A small network was shown many inputs. Here are its activations along a few directions, one row for each input.
Each table varies a few parts of the input and shows all the possible inputs, shuffled.
Descriptions start from the smaller parts, as in this example, which fits no table here: one of 6 places along a line, together with either a single point or one of 9 places around a ring or (one of 2 separate values, together with one of 8 places around a ring).
Shared parts are said once, and a part with two or three values counts as separate values.
(in the rows, 128 means zero)

Other details of the inputs shift rows strongly along two fixed directions, in all tables alike. That doesn't count.

A family of inputs:
R1: [102 131 230  79 158 119 158 150 179 101 121 125  83  81]
R2: [133 125  98 131  96 155 109 118  72 186 126 114 137  98]
R3: [112 122 234  96 151 106 155 141 156 131 131 149  95  79]
R4: [164 114  45 156 144 148 109 104 108 116 134 133 155 174]
R5: [115 142 109 135 136 123 142 140 167  57 141 143 144 163]
R6: [111 128 235  93 146 110 165 148 154 119 123 134 110  66]
R7: [123 112 217  88 182 101 162 133 157 103 104 140  90  83]
R8: [118 130 126 122 146 147 148 139 176  55 145 148 140 154]
R9: [114 127 126 135 158 155 157 146 166  53 151 148 141 160]
R10: [122 136  60 152 109 153 103 132 115 105 131 123 146 168]
R11: [ 98 128 209  96 156 131 154 142 149 136 120 131  99  80]
R12: [147 112 118 123 119 131 124 101  80 173 101 118 115  95]
R13: [129 116  90 153 140 125 134 112 134  97 120 122 140 160]
R14: [128 130 132 139  97 121 104 133  82 175 119 120 130 103]
R15: [ 80 131 220  93 160 106 162 152 166 119 117 131 106  91]
R16: [137 136 117 135 134 140 139 132 166  62 147 149 152 160]
R17: [100 135 186 125 169 108 176 160 197  30 146 151 140 151]
R18: [153 139  88 138 115 143 119 117 135 111 147 128 150 162]
R19: [120 142  76 153 129 134 131 124 129 115 146 137 157 171]
R20: [132 133 148 125 106 111 112 136 109 189 117 115 114 111]
R21: [112 132  82 150 131 145 134 139 134  83 146 134 158 173]
R22: [108 133 237  93 159 109 168 142 170 120 126 140 111  82]
R23: [135 111  90 148 156 122 122 121 141  97 125 127 145 168]
R24: [142 132 130 136 109 138 111 118  96 179 130 131 132 112]
R25: [107 135 112 131 139 135 138 144 168  55 138 140 144 167]
R26: [105 140 227  88 142  89 150 148 173 109 117 121 102  94]
R27: [153 133 133 120  94 131  99 118  98 180 123 116 117 104]
R28: [142 127 114 147 124 144 130 132 127 104 149 146 149 148]
R29: [125 129 123 120 112 148 117 117  92 192 124 118 129  96]
R30: [131 138  96 159 122 132 116 128 123 122 142 140 154 172]
R31: [135 130 128 124  96 112  98 125 103 163 127 119 114 121]
R32: [ 95 136 177 118 164 108 177 157 185  49 143 147 129 135]
R33: [ 83 134 179 118 177 124 167 156 190  58 136 144 122 149]
R34: [ 99 121 224 104 139  92 148 156 144 118 125 140  96  81]
R35: [129 125 144 121 104 107 112 134 107 187 124 121 106 110]
R36: [122 139 134 116 111 111 125 132 111 189 117 109 114 102]
R37: [147 112 101 147 160 137 131 113 152  94 130 130 141 152]
R38: [139 132  65 147 131 164 123 128 133 120 148 127 143 173]
R39: [130 113 134 118 137 107 117 118  95 159  96 118 111 107]
R40: [137 112  72 162 152 129 121 116 148  87 130 125 154 181]
R41: [126 111 134 120 120 112 126 112  87 165  92 114 111  99]
R42: [123 140  74 144 121 147 111 131 132  98 139 118 140 178]
R43: [151 121  67 160 109 151 114 120 105 116 160 148 156 165]
R44: [112 139 108 129 143 133 139 138 175  58 147 132 143 182]
R45: [128 112 142 120 150 106 122 125 119 138 103 119 116 113]
R46: [131 132  83 139 118 163 116 128 125 104 135 131 139 149]
R47: [144 124 148 112 105 122 110 122 114 160 132 127 106 103]
R48: [124 111 134 125 117 112 127 109  92 165  92 108 109  96]
R49: [141 131  64 143 128 159 128 125 135 122 152 130 151 172]
R50: [135 137  90 154 114 131 111 134 137  84 140 142 151 174]
R51: [139 124 128 134 152 130 152 139 180  70 166 157 133 177]
R52: [141 132  96 134  94 144 114 115  72 188 129 117 137  95]
R53: [142 111 134 128 132 126 124 106 114 164 106 110 113  90]
R54: [142 111 114 139 186 132 150 124 183  45 142 148 144 177]
R55: [135 121 158 116 114 123 121 131 129 126 131 144 112 101]
R56: [131 132 138 104 107 137 114 121 109 174 120 108 112  92]
R57: [138 113  95 131 113 119 107 106  65 181  96 113 121 114]
R58: [117 135 117 126 116 134 113 138 108 174 117 105 115 121]
R59: [147 112 106 133 116 134 125  97  87 165 107 115 120 103]
R60: [148 113 105 138 119 134 119  95  92 169 108 110 121 101]
R61: [111 135 228  93 134  90 138 150 161 123 114 125  93  91]
R62: [133 129  85 152 115 127 112 132 138  79 148 150 144 176]
R63: [140 136  94 133 136 140 143 127 150 117 151 136 140 156]
R64: [156 135 100 131  95 140 106 115  89 206 128 109 133 114]
R65: [136 115  72 161 138 129 122 110 133 105 123 119 147 167]
R66: [136 112 154 111 155 119 148 118 126 118 110 137 109 108]
R67: [128 138 144 121 108 111 119 133 111 189 116 107 121 107]
R68: [118 139 149 127 112 115 117 126 100 184 116 117 130 101]
R69: [117 143 149 109 121 108 130 132 137 134 123 116 115 113]
R70: [103 132 166 106 144 116 149 150 159 126 125 121 115 122]
R71: [147 140 105 119  94 135 106 110  93 186 125 109 122 101]
R72: [124 130 109 150 129 123 123 130 132 110 150 149 141 167]
R73: [124 139 144 120  95 113 106 130 102 165 108 113 124  92]
R74: [117 132  63 158 119 155 117 136 109 106 140 125 153 171]
R75: [155 130 121 130  99 135 106 123  96 198 127 118 122 112]
R76: [151 130 121 130  87 137  94 120  87 177 118 124 126  97]
R77: [142 136 106 122  90 138 107 115  89 178 119 119 126  90]
R78: [138 138  72 149 128 151 132 114 124 124 153 141 157 160]
Description of these inputs: one of 2 separate values, together with either one of 9 places around a ring or (one of 5 places around a ring, together with one of 6 places along a line).
The inputs of R75 and R20 match in every part but the choice among 2 separate values. If R77 is changed in the same way as R75 into R20, which row does it become? -> R5
The inputs of R54 and R23 match in every part but the choice among 2 separate values. If R43 is changed in the same way as R54 into R23, which row does it become? -> R34
Which other rows does R48 become when the place on the ring of 9 takes its other values? List them by row number. -> R13, R23, R39, R40, R41, R45, R57, R65
Which other rows does R15 become when the place on the ring of 5 takes its other values? List them by row number. -> R21, R25, R44, R70
Which other rows does R71 become when the choice among 2 separate values takes its other values? List them by row number. -> R69
Which other rows does R56 become when the place on the line of 6 takes its other values? List them by row number. -> R1, R18, R27, R47, R71

A family of inputs:
R79: [126 127 210 102 130 106 144 142 152 134 130 137 100  83]
R80: [161 104  51 162 130 156 100  93  79 148 111 115 148 138]
R81: [115 135 105 139 134 131 141 135 148  72 133 137 148 154]
R82: [154 134  57 141  90 170 100 107  89 148 141 124 149 141]
R83: [117 139  99 137 140 126 136 132 158  93 138 125 149 171]
R84: [143 131  69 148  98 160 111 117  93 147 145 128 147 136]
R85: [170 105  50 158 121 133 104  84  80 155 114 129 140 149]
R86: [102 126 199 103 141 123 149 148 136 127 122 140 106  83]
R87: [119 133 109 139 148 142 138 138 154 103 151 143 146 173]
R88: [131 132 158 114  96  98 103 125  90 193 103 107 112  75]
R89: [127 128 105 144 131 116 117 135 146  78 135 133 134 175]
R90: [134 127 121 143 138 129 133 139 150  89 153 155 143 169]
R91: [123 107 136 127 217 120 195 128 217   6 141 153 134 191]
R92: [157 131 143 110  83 128  98 117  87 205 116 115 109  78]
R93: [145 132  74 161  96 132  99 114  89 157 138 127 155 157]
R94: [129 137 106 138 142 145 140 133 162 101 157 138 144 166]
R95: [105 135 180 114 137 111 145 142 139 152 119 119 115 102]
R96: [115 132 153 119 100 125 117 125  76 192 108 111 117  70]
R97: [126 141 185  95 140 125 143 138 154 142 127 120 103  92]
R98: [ 95 125 184 102 133 111 136 146 137 114 102 121  96  90]
R99: [ 95 127 195  95 145 100 139 150 153 133 104 110  92  97]
What is each input in this table made of? -> one of 3 separate values, together with either a single point or one of 6 places along a line
The inputs of R90 and R86 match in every part but the choice among 3 separate values. If R93 is changed in the same way as R90 into R86, which row does it become? -> R96
Which other rows does R80 become when the choice among 3 separate values takes its other values? List them by row number. -> R85, R91
Which other rows agree with R83 in the choice among 3 separate values? List them by row number. -> R87, R91, R94, R95, R97, R99

A family of inputs:
R100: [133 151  86 155 100 133 105 134 134  87 157 142 167 185]
R101: [125 144 132 104  90 135  99 131 101 185 123 113 102 100]
R102: [131  98  67 161 162 120 145 106 140  49 119 133 144 176]
R103: [127 146  73 161 123 141 127 128 144 110 164 135 171 196]
R104: [101 140 232  77 138  92 154 164 182 124 131 130  77  91]
R105: [133  94  93 152 172 117 129 114 158  57 112 128 131 174]
R106: [120 145 140 131 100 125 116 131 100 201 125 107 132  97]
R107: [ 98 147 228  93 124  99 149 160 171 105 118 128 110  74]
R108: [108  99 198 100 174  83 175 118 140 100  85 125  91  76]
R109: [124 135  67 159 124 156 126 142 127  97 166 150 155 187]
R110: [123 150  95 139 123 147 131 146 164  57 159 141 151 176]
R111: [114 149 115 127 131 158 134 142 165  47 150 146 147 161]
R112: [124 131  64 153 122 167 126 140 122  89 163 149 161 185]
R113: [155  92  67 151 120 126  75  91  58 207  76  91 118 114]
R114: [124 142  97 130 101 150 115 125  95 205 133 102 129 107]
R115: [192 101  82 152 134 163 151  88 140  85 161 176 145 163]
R116: [127 136 108 142  74 132  93 131  60 221 121 116 134  93]
R117: [137  99 105 144 197 123 140 116 163  68 107 129 130 176]
R118: [204 108  99 118 122 147  96  78  63 215 126 136 131  73]
R119: [127 147  60 162 125 151 136 130 153 105 158 128 174 186]
R120: [102 142 237  84 131  81 153 163 186 123 124 129  89  88]
R121: [138 108  89 139 191 122 162 103 147  65 110 136 141 177]
R122: [133 137 107 151  74 130  85 130  48 218 126 121 137 106]
R123: [120 104 169 102 167  97 163 105 115 136  80 117 101  81]
R124: [125  94 103 151 167 112 138 114 152  51 110 128 131 161]
R125: [168  99 232 100 170 137 168 114 169 121 133 139  93  66]
R126: [125 102 190  98 186  97 150 114 130 145  72 109  94  84]
R127: [131 139  71 131  82 167 100 115  66 221 127  93 140 106]
R128: [147 148 101 137  62 113  75 126  71 220 126 108 125 119]
R129: [106 133 115 139 148 160 144 148 154  62 158 161 144 169]
R130: [130 134 119 143  74 124  83 127  51 224 129 123 132 106]
R131: [117 143 202  99 111  85 123 148 146 152 132 129 100 110]
R132: [ 95 141 229  77 130 120 152 160 164  97 120 127 101  71]
R133: [ 99 137 235  69 136 102 155 163 178 116 127 128  81  86]
R134: [112 144  84 140 151 172 150 133 170  69 159 139 156 181]
R135: [135 151 117 138  69 126  86 130  82 175 123 116 141 108]
What is each input in this table made of? -> either one of 3 separate values or one of 9 places around a ring or (one of 4 separate values, together with one of 6 places along a line)
A walk changes only the place on the line of 6. It starts at R103 and steps to R106. List the rest of the walk in order. -> R119, R114, R127, R134

A family of inputs:
R136: [157 128  40 152 113 147  99 106  94 161 138 123 148 162]
R137: [141 126  95 150 147 137 141 120 162  76 141 133 155 169]
R138: [124 123  92 145 148 126 142 129 143  66 131 138 145 175]
R139: [138 114 141 133 109 111 109 111  83 193 105 116 116  87]
R140: [135 126 154 104 121 123 120 119 105 194 112 110  99  89]
R141: [139 140 147 113  77 129 108 128  89 188 137 120 119  79]
R142: [125 151  98 148 123 152 148 139 148  86 170 155 162 173]
R143: [127 117 111 142 155 129 147 129 166  75 148 148 134 177]
R144: [101 149 163 115 100 126 125 145 103 198 124 118 124  85]
R145: [137 125 108 126  96 150  97 113  74 197 107 101 119  80]
R146: [136 126 129 114 108 132 114 118 101 199 110 100 107  84]
R147: [136 142 147 110  68 123  93 135  97 187 122 119 112  88]
R148: [123 123 209 103 161 103 157 131 164 113 116 132 107  99]
R149: [112 119 130 137 157 116 155 131 164  53 131 145 133 162]
R150: [ 88 144 191 108 129 111 134 164 157 129 137 120 119 114]
R151: [123 128 108 132 156 121 146 127 159  63 132 140 143 164]
R152: [140 116  66 158 112 151 102 113  90 139 132 132 143 148]
R153: [107 121 227  87 167 119 161 144 169  99 117 137  95  88]
R154: [120 153  99 147 117 134 112 150 160  78 157 139 145 189]
R155: [168 127  27 169 104 144  89  95  76 164 131 122 166 163]
R156: [131 118 152 111 121 116 120 128  97 192 108 112  99  86]
R157: [124 128 110 132 153 130 149 124 161  64 134 136 141 173]
R158: [143 132  38 154  99 150 104 105  91 145 121 105 152 150]
R159: [103 114 227  94 169 111 162 154 163  93 113 140  93  85]
R160: [115 115 227 103 168  92 164 145 165 103 110 136 102  91]
R161: [134 123  93 141 151 147 132 126 148  73 144 148 150 168]
What is each input in this table made of? -> either one of 6 places around a ring or (one of 4 separate values, together with one of 5 places along a line)
A walk changes only the place on the line of 5. It starts at R149 and steps to R138. List the rest of the walk in order. -> R151, R157, R158
A walk changes only the place on the ring of 6. It starts at R147 and steps to R154. List the rest of the walk in order. -> R150, R144, R142, R141
Which other rows does R148 become when the choice among 4 separate values takes its other values? List them by row number. -> R140, R153, R157
